Each row has a name. After each piece below comes the name of the row it's from, unless a question asks for something else. Each question is about the rows just above it.

[160 135 102 159 131 154  93 120 162 152 128 108  77 129] -> k242
[ 48 146 132 119 127  73 120 127 119 107  91  92 136 142] -> k54
[103 195 139 138 107 135 184 118 102  96  92 160 154 156] -> k23
[103 124 130 115 138  91 147  99 111 122 102  92 136 143] -> k899
[129  88  81 121 145 118  99 120 149 120 107 112  65 127] -> k193
[128 139 169 142 123 128 174 124 130 126 162 183 197 143] -> k719
[ 96 130 106 157 117 118 145 129 157  71 106 151 121 153] -> k527
[ 96 144 166 105 159 120 157 126  97  85 101 109 130  90] -> k699
[110  70 172  99 160 124 163 135  77  76 174 174 198 104] -> k877
[136  80 147  83 144 155 123 162  79 142 157  81 146  81] -> k925
What comes right after [80] in the named rows?
[147]
[174 174] is which row, read backwards?
k877
Right after [198] comes
[104]
which: [ 48 146 132 119 127  73 120 127 119 107  91  92 136 142]
k54
Right after [122] comes
[102]
Where do [103 124 130 115 138  91 147  99 111 122 102  92 136 143] appear?
k899

[112  78 151 149 168]  k242
[112  78 151 197 196]  k925
[112  75 172 157  66]  k527
[ 74 106 112  74 172]  k193
[112  75 151 129 168]  k899
The entry that follows [149]:
[168]
which: [112  78 151 149 168]
k242
[172  75 112] is which row, read backwards?
k527
Which row holds [172  74 112] read backwards?
k193
What comes right after [129] in the named rows?
[168]
Right after [197] comes
[196]
which: [112  78 151 197 196]
k925

[130 114 144 124 144 126 146 137 113 118  95 107 112 127 137 109 154 131
 105 130 111]  k54
[121 127 134 145 137 116 138 134 125 135 102 139 102 133 104 125 125 125
 135 131 136]  k527
[139 152 134 147 113 135 119 108 125 138 110 147  87 148  90 165 109 123
 136 138 135]  k23
[102 133 104 125 126 125 135 131 113 110 130 161  64 152  87 158  94 126
 134 125 136]  k699
[110 138 125 108 119 135 113] is which row, read backwards?
k23
The entry that follows [118]:
[95]
Which row holds [131 135 125 125 125 104 133 102] read backwards?
k527
[125 108 119 135 113 147] is which row, read backwards?
k23
Which row holds this, read backwards? [110 113 131 135 125 126]
k699

[127 117 138 133 125 130 129 144 140 101] -> k193
[130 138 155 148 135 104 127 149 108 183] -> k899
[117 115 165 131 138  65 135 119 152 198] -> k242
[129 137 111 127 126 115 111 150 118 142] -> k129
[129 134 139 102 136 101 120 138 149  86] -> k699
[127 117 138 133 125 130 129 144 129 155] -> k54
[144 137  89 122 119 129 120 103 112 208] -> k925
[132 129  99 136 134 119 137 153 137 167] -> k719
[117 128 128 107 126 104 147  87 104 147] -> k877
The entry that follows [152]:
[198]
The entry that follows [112]:
[208]
Where do [132 129  99 136 134 119 137 153 137 167] appear?
k719
The entry that follows [118]:
[142]

[145  54 141 130 191 192] = k925
[136 154 136 137  97 161] = k899
[141  49 120 133 178 137] = k719
What comes right after [191] in the named rows?
[192]
The entry that follows [49]:
[120]

[115 152 157 118 141 129 121 138 110 149 110 125 112  98 124 145 146  51
 143 123 135 155 131 114 143 138 159 140 125 128 142 139  92 159  91 106
 141 120 155 151 161 108 127 121 112 154 153 125 140 144 162 165 153 122
 127] : k242
[132 156 148 130 136 149 117 158 122 150 126 153 126 131 110 147 131  67
 142 120 139 139 107 118 115 123 163 124 140 132 141 140 127 139 116 161
 146 121 138 117 105  99 162 142 127 163 158 115 120 112 162 148 123 109
 100] : k899
[ 99 143 142 117 156 123 139 115 146 136 119 117 149 102 110 119 146  51
 118 121 136 136 143 121 145 140 155 138 152 141 147 158 117 109 110 117
 147 154 132 110 123 119 131 144 120 131 141 105 140 136 175 153 126 104
 113] : k54
[ 99 143 142 117 156 123 139 115 146 136 119 117 149 102 110 119 146  51
 118 121 136 136 143 121 145 140 155 138 152 141 147 158 117 109 110 117
 147 154 132 110 115 119 131 144 120 131 141 105 140 136 175 148 126 104
 113] : k129
[126 144 139 139 150 147 139 111 131 140 108 107 118 128 127 147 130  77
 133 105 137 121 126 101 127 111 138 119 143 141 153 157 140 109 110 149
 158 153 133 106 120 121 134 120 110 150 141 135 123 134 160 151 104 111
 115] : k527
[134 139  97 148 160 126 150 133 144 143 120 151 108 111  89 126 116  63
 130 111 126 151 158  95 162 139 122  87 162 159 127 141 147 124 136 130
 152 165 131  84 124 125 137 150 129 152 119 123 147 126 202 166 127 143
 109] : k699
[125 160 154 130 146 133 141 140 118 126 132 135 136  98 107 129 139  64
 135 134 138 150 127 107 150 135 156 129 137 131 145 144 110 135  99 125
 142 117 137 131 124 111 136 132 111 160 144 105 122 133 150 163 129 106
  93] : k925
[143 114 131 155 135] is which row, read backwards?
k242
Which row holds [127 166 202 126] read backwards?
k699
which: [ 99 143 142 117 156 123 139 115 146 136 119 117 149 102 110 119 146  51
 118 121 136 136 143 121 145 140 155 138 152 141 147 158 117 109 110 117
 147 154 132 110 123 119 131 144 120 131 141 105 140 136 175 153 126 104
 113]
k54

[128 128 127 130 129 130 130 129 127 125 128 127 130 129 127 129 128 128
 128 127 129 128 129 126 128 128 126 127 125 127 128 127 125 127 128 129
 127 130 127 126 128 127 128 127 128 128 125 127 126 127 127 127 129]  k193
[134 126 138 106 149 131 134 153 126 107 119 140 113 116 115 134 139 159
  94 136 122 102 106 145  96 117 138 118  85 138 128 119 120 161  91 119
 119 135 119 111  96 135 125 125  82 153 197 133 130 136 115 132 126]  k877
[135 126 139 106 148 130 134 155 127 108 118 139 113 117 116 134 140 159
  94 138 122 100 106 147  96 117 140 118  83 139 130 116 120 165  89 119
 117 134 120 112  94 135 124 124  84 152 203 136 131 137 117 131 127]  k129
[126 129 127 131 130 130 129 130 125 129 132 128 128 130 130 131 127 128
 128 131 130 130 133 124 130 128 129 128 135 131 128 126 125 127 135 128
 126 127 128 130 133 126 130 127 130 130 125 132 127 131 128 131 128]  k699
[133 127 140 109 150 127 135 155 125 111 122 137 115 119 152 143 143 160
  91 140 121 102 106 144  95 117 141 120  83 140 129 120 120 165  91 120
 118 137 120 114  94 130 123 121  82 154 203 140 126 138 115 134 127]  k925
[132 126 139 110 151 126 135 155 126 108 123 139 113 117 114 135 142 160
  89 144 122 101 106 144  93 118 144 118  83 140 130 117 118 166  91 119
 118 141 120 115  96 130 125 119  80 155 209 141 126 139 113 133 125]  k498
[130 126 139 109 151 126 133 156 125 113 122 137 109 121 116 136 142 160
  92 140 123 102 109 149  96 118 142 122  87 138 128 117 121 165  91 117
 115 136 124 113 154 133 125 120  84 154 203 145 127 140 114 134 124]  k899
[138 124 136  99 143 131 136 152 130 108 113 137 116 119 120 137 143 163
  87 131 122 100 103 155 100 117 137 113  83 135 135 118 124 165  88 121
 126 132 121 105  94 139 130 123  84 150 193 132 132 135 117 123 129]  k527
[139 120 133  91 149 134 140 151 122 101 112 136 105 121 143 152 150 170
  80 129 128  97 100 160 103 117 140 105  79 144 135 101 121 166  91 126
 127 127 116  97  96 141 138 121  82 160 193 145 131 145 116 126 131]  k54
The row with [130 126 139 109 151 126 133 156 125 113 122 137 109 121 116 136 142 160
  92 140 123 102 109 149  96 118 142 122  87 138 128 117 121 165  91 117
 115 136 124 113 154 133 125 120  84 154 203 145 127 140 114 134 124] is
k899
Which row holds this, read backwards? [106 139 126 135]
k129
Where do [128 128 127 130 129 130 130 129 127 125 128 127 130 129 127 129 128 128
 128 127 129 128 129 126 128 128 126 127 125 127 128 127 125 127 128 129
 127 130 127 126 128 127 128 127 128 128 125 127 126 127 127 127 129] appear?
k193
which: [139 120 133  91 149 134 140 151 122 101 112 136 105 121 143 152 150 170
  80 129 128  97 100 160 103 117 140 105  79 144 135 101 121 166  91 126
 127 127 116  97  96 141 138 121  82 160 193 145 131 145 116 126 131]
k54
[105 121 132 126 121  88 165 124 118 135 135] is which row, read backwards?
k527
Which row holds this, read backwards? [139 134 115 116 113]
k877

[142 107  64 165]  k129
[193 146  87 176]  k877
[140  62 177 132]  k527
[161  79 139 130]  k699
[154  95 136 128]  k498
[192  90 130 113]  k23
[107 110 198 114]  k899
The entry that follows [136]:
[128]
What comes right after [192] in the named rows?
[90]
What comes right after [110] in the named rows?
[198]
What comes right after [146] in the named rows?
[87]
The entry that follows [177]:
[132]

[208  83 211 208 135 201 199 103] : k242
[104 150 212 135  73  72 157 120] : k719
[102 199 150 205  94 122  61  67] : k54
[208  83 211 208 135 201 199  83] : k23
[118 209 128 126 163  75 204 207] : k925
[117 117 147 185 198  95 149 162] : k498
[119 118 120  72 109 132 169 113] : k877
[152 199  94 150 205  62 183 132] : k527
The entry that follows [152]:
[199]
Which row holds this, read backwards? [205 150  94 199]
k527

[150 121 170 169 121 163 170 124 169 123 112 120 108 106 109 126 123 131
 156] = k899
[150 121 170 169 121 163 170 124 169 123 122 120 108 106 109 126 123 154
 111] = k719
[150 121 170 169 121 163 170 124 169 123 112 120 108 106 153 126 123 131
 156] = k23
[150 121 170 169 121 163 170 124 169 123 112 120 108 106 153 126 123 131
 156] is in which row?
k23

[129 181  90 114  78 128] = k877
[127 171 168 157 108  64] = k23
[ 92  50 169 145 158 152] = k899
[127 171 168 157 108 146] = k129
[172 168 153 145 158 152] = k925
Where do [ 92  50 169 145 158 152] appear?
k899
Which row holds [145 153] read backwards?
k925
The row with [127 171 168 157 108 146] is
k129
What comes right after [172] in the named rows?
[168]

[126 143  84  75 141  69 180 164]  k23
[152 148 117 108 144 175 100 129]  k719
[193 150 112  82 121 157  94 141]  k699
[141  68 170 137  52  96 116  89]  k54
[169 120 109 127 118  96 158 121]  k925
[ 96  91 137 170 135 110 118 116]  k129
[180  69 141] is which row, read backwards?
k23
[ 96  91 137 170 135 110 118 116] is in which row?
k129
Which row holds this, read backwards? [ 89 116  96  52]
k54
[110 135] is which row, read backwards?
k129
[180  69 141  75  84] is which row, read backwards?
k23
Which row holds this, read backwards? [ 52 137]
k54
[116  96  52] is which row, read backwards?
k54

[156 180  79 177  67 105 162 164 180 171  61 126  79 153] -> k877
[ 52 100  91  96 185  62 209 143 194 148  89 165 141  74] -> k925
[208  68  63  93  67  84  99 103 158 169  84 139 137 156] -> k23
[ 53 164 198 188 166  77 107  99 191  84 190 178 175 125] -> k899
[145  68  63  93  67  84  99 103 158 169  84 139 137 156] -> k498
[145  68  63  93  67  84  99 103 158 169  84 139 137  74] -> k719
[205  86 136 128 134  50  53 114  88  77  60 155  65  92] -> k54
[171 152 117 183 154 190 202 134 134 199 112 168 132 148] -> k242
[145 208 201 200 171 121 205 176 172 156  54  65 177 124] -> k699
[177  65  54 156 172 176 205 121 171] is which row, read backwards?
k699
Which row holds this, read backwards? [183 117 152 171]
k242
Which row holds this, read backwards? [148 194 143 209  62 185  96  91 100]
k925
What comes right after [100] in the named rows?
[91]

[ 94 109 193  74 168 132  98 157 140] -> k699
[110 157  80 179 122 153 145 117 100] -> k193
[105 148 145 120 187 150 132 114 105] -> k877
[ 74 112 124 135 152 141 142 114 140] -> k719
[ 64 145 160 169 131 139 201  65 104] -> k498
[137 111 174  94 108 127  73 195 149] -> k899
[145  64 160  88 108 125  95 149 192] -> k925
[175 134  77 166  73  84 138 119 125] -> k54
[142  86 139 104 118 109 138 108 167] -> k527
[160  64 145] is which row, read backwards?
k925
which: [145  64 160  88 108 125  95 149 192]
k925
Right after [119] comes
[125]
Which row holds this, read backwards? [108  94]
k899
Right after [169] comes
[131]
[145 153 122 179  80] is which row, read backwards?
k193

